A small network was shown many inputs. Here are its activations along a few directions, one row for each input.
Each table varies a few parts of the input and shows all the possible inputs, shuffled.
Descriptions start from the smaller parts, as in this example, which fits no table here: one of 5 places around a ring, together with either a single point or (one of 2 separate values, together with one of 4 places along a line) or one of 11 places around a ring.
Shared parts are said once, and a part with two or three values counts as separate values.

Other details of the inputs shift rows strongly along three fixed directions, in all tables alike. That doesn't count.

Rows:
r1: [-13 -10 -23  36  -9 -40  -8  29  -2  -1  10]
r2: [ -4 -20 -20  -5  22  14 -18   3  30  16  -2]
r3: [ -8 -15  26  54   1  31   5  -2 -11  21  -6]
r4: [-33 -10 -17  55  -3 -70 -43  35 -14  -2 -30]
r5: [-15   5  14 -11 -25 -71  13  24 -29 -52 -30]
r6: [-17 -14 -25   7  -9  -4 -32   0  18  37  12]
r7: [-31   0 -32  39  -2 -75 -66  32   6  15 -23]
r8: [  6 -26  15  48   7 -13  -4  -1 -27 -14 -13]
r9: [  6  -5  50 -20 -26  30  46 -15 -35 -42  11]
r10: [-24   2   7  21 -18 -76 -32  37  -8 -31 -30]
r11: [-27  -3 -20   2  13 -24 -29  27  33  12 -20]
r12: [  2 -21  10  92  13  15   9   8 -38  -4  22]
r13: [-13  16   7  66 -23 -19  22   2 -23 -57   5]
r14: [ -2   9 -19 -22  30  17 -10 -16  25  33   0]
r15: [ 33  16 -35 -21   8  47  -6 -45  37  14 -18]
r16: [ -2  14  -2 -72   2  -2  29   1  19 -17 -15]
r17: [-36  -5  30  45 -21 -17  20  15 -47 -23  -8]
r18: [-21   1  23 -48 -49 -44  24  13  -9 -48  -1]
r19: [  6   9 -11 -27  32  22 -19 -18  38  35   1]
r20: [ 14  19  -3 -75  15  39   8  -8  38   8  -9]
r21: [ 13  25 -23 -63 -26  50  25 -40  40   4  -5]
r22: [ -1 -18  34  41  -7 -28  -3   6 -43 -48  -8]
r23: [-39  -1 -35   5  13 -38 -38  31  28  17 -19]
r24: [  5  -6 -14 -26  -6  17 -22 -17  36  44  12]
r25: [ 26  -1  35  45  27  28   0 -33 -33   8  -3]
r26: [ 17   7 -10  29  15  38  10   6  -1  30   8]
r27: [  5  11 -13 -97   0  18  40 -11   6 -24   0]
r28: [-19  -8  33  80   5  23   1  -9 -41  14   7]
r29: [  8  10   6  59  14  24   3   4 -21  17  17]
r30: [-15  -8  29   1   6  12  43  -4 -53 -58   5]
r31: [  0  10  -9 -25  -5  23 -24  -7  34  48   1]
r32: [ 15  12 -21 -83  16  45  13 -23  16   4  13]
r33: [ -4  21  23  -5   1  37  50 -36 -22 -67  -5]
r34: [ 35  26 -12 -26  11  47  -2  -6  28  38  17]
r35: [  0 -17 -32  37   0 -27 -28  29  34  28   7]
r36: [-10 -15  17  51   7  24  13 -15 -18  29   0]
r37: [ 25  20 -19 -59   6   9   2 -21   8  19 -10]
r38: [ -3  30  -3 -64 -26 -49 -11  16  -4 -32 -21]
r39: [ -2   7 -24   6  -8 -45 -27  32  45  23   0]
r40: [ 30  12 -16 -11   8  41  10   8  28  33   4]
r41: [ 27   8  27 -28  -1  25  42 -31 -56 -39   5]
r42: [  1   1 -16 -63 -29 -47   1  21   0 -39 -20]
r43: [  1  -1  10  16   5  21 -14 -20  14  43   7]
r44: [  7  -2 -18 -63 -17  27  22 -16  17  22   4]
r45: [  6 -18  14  66   1   5  12  16 -24 -15  17]
r46: [ 19  -1 -23  22  12  26 -10  -1   5  28  29]
r47: [-25  -8 -27  -7  11 -35 -52  14  34   7   4]
r48: [-54 -14 -13  55  12 -70 -30  31   0  -5 -17]
r49: [-13 -18  15  51   2  -2 -21  -2  17  36  -3]
r50: [ 15   7  39 -19 -14  -5  26 -14 -59 -64   3]
r51: [  2   2  -6 -22  -7  22 -18   0  43  45  -7]
r52: [-13   8 -17 -43 -28 -63 -12  18 -21 -43  -9]
r53: [  4 -14  33  42  36  38   3 -29 -22  -5  17]
r54: [-38  17  -1 -39 -42 -63   8  18  -9 -21  -5]
r55: [  1 -28  27  51  34  38  14 -16 -19  -7   4]
r56: [  3 -19 -23 -23 -10  22 -13  -2  39  40   1]
r57: [ 16 -22  -2  -5   3  50   7 -21  23  42   6]
r58: [ 24  -8   3  18  22  10 -21 -15  16  30 -16]
r59: [ 25 -23  22  41  19  21  -9 -20 -14   4  -4]
r60: [ 16  15 -14   6   8  -1 -15   3  27  34  15]
r61: [ 28 -13  25  54  13  42  14  -5 -16  -2  26]
r62: [ -6  -5 -41 -39 -15 -46 -24  18   9  -6 -17]
r63: [ 33   9  38 -18 -12  30  57  -8 -29 -42  23]
r64: [-41  -6 -14 -29 -46 -60   1  30  -9 -30  -4]
r65: [ 20   8  18  52  19  34  24 -14 -30  13  23]
r66: [-24   1 -21  48 -12 -66 -49  55  33  12  -5]
r67: [ 23  -9   6  30  22  31  -9  -8  -4  24 -21]
r68: [ 10  18  37  -6 -21  -7  66  13 -42 -55   5]
r69: [ -9  12  54 -18   0  -6  49  -4 -37 -66  -6]
r70: [ 21   2 -33 -29  16   8 -13 -12  23  41 -20]
r71: [ -7   0  48 -22  -4  -2  45  -5 -37 -71   3]
r72: [-18 -26  24  81   3  10  -4 -16 -36  13  17]
r73: [  0 -15   1  15  -1  23 -25 -15  14  35  16]
r74: [ -3  24 -20 -63 -39 -54  -1  32  11 -37  16]
r75: [ -4   8 -32   8  -4 -31  -6  25  20  22   1]
r76: [ 27   6 -28 -11   9  29   0  -8  18  34  27]
r77: [ 33  -3 -17 -26  16  20 -28 -25  22  32   0]
r78: [ -6  -8  -7 -31  10  -1 -15   5  28  -8   0]
r79: [ 42   7   1 -76   1  47  47 -33 -22 -15  -4]
r80: [ -7  29  10 -63   1   1  10   1   4 -25  -4]
r81: [ -8   1  25  50  37  41   6 -16 -32   1   5]
r82: [ 23  -2  -9  23  12  18 -15  -5  17  29  27]
r83: [-23   9  19 -42 -43 -40  35  16 -11 -34 -14]
r84: [-35  -9 -37   3  11 -50 -46  17  27  12   1]
Each input here is: one of 4 separate values, together with either a single point or (one of 4 places along a line, together with one of 5 places around a ring).
The inputs of r56 and r45 match in every part but the choice among 4 separate values. If r3 is changed in the same way as r56 into r45, which row does it become?
> r40
The inputs of r17 and r23 match in every part but the choice among 4 separate values. If r9 is changed in the same way as r17 into r23, which row does it become?
> r78
Change only the place on the line of 4 in r52. List by row number the other rows that result.
> r7, r37, r41
Change only the place on the ring of 5 in r77. List by row number the other rows that result.
> r8, r41, r59, r79
Change only the choice among 4 separate values in r47. List by row number the other rows that result.
> r50, r73, r74
Change only the choice among 4 separate values in r30. List by row number the other rows that result.
> r12, r62, r64

Rows:
r85: [-10   2 -23   3 -10 -37 -21  26  30  12  -8]
r86: [-10   7   2 -18 -24 -33  20  16 -16 -44   5]
r87: [ 11  15 -20 -97  -9   4  12  -9  14  -7 -13]
r88: [ 25   6 -15 -45  19  38   7 -20  23  18   9]
r89: [14  3 -6 -5 20 21 -8 -5 22 25 -3]
r90: [ -7  10 -24 -44  -6 -23 -17  -1  21   5 -19]
r91: [ 18  18 -20 -91 -26   4  20  -2  20  -2  10]
r92: [-49  -8  26  10 -23 -28  12  13 -13 -30  -3]
r93: [-17  -8 -24  29  -9 -46 -36  28  26   7  -1]
r94: [-26   3  14  48 -17 -43   7  21 -31 -37  -2]
r95: [ 20 -15   0  45  21  53  -3 -19  -2  48  16]
r96: [  0   4  -7  -7 -14 -17  -6  13  15  16   0]
r97: [ -4  20  32 -11  -7   0  40  -5 -44 -52  -1]
r98: [ 14  -1  42  21  -9  27  34 -11 -42 -25  15]
r99: [ -5  -7  -8  52   4   0 -24   1   6  36   5]
r100: [ 11   1  42  19  11  28  30 -13 -39 -36   7]
r101: [-26 -18 -21  19   2 -53 -45  14  14   4 -12]
r102: [ -4 -20  -2  41  17  -6 -37  -4   8  17  -9]
r103: [ 27  -9  -6  29  29  67   5 -22   6  41  13]
r104: [ 11  -3  33   7  11  20  20 -17 -30 -17 -11]
r105: [  9   0 -16  -7  21  23  -9  -7  14  24   2]
What is each input in this table made of?
> either a single point or (one of 4 places along a line, together with one of 5 places around a ring)
Start at r91 and move only the place on the line of 4, one step at a time. The first step leads to r86. Which rows follow, in order?
> r88, r101
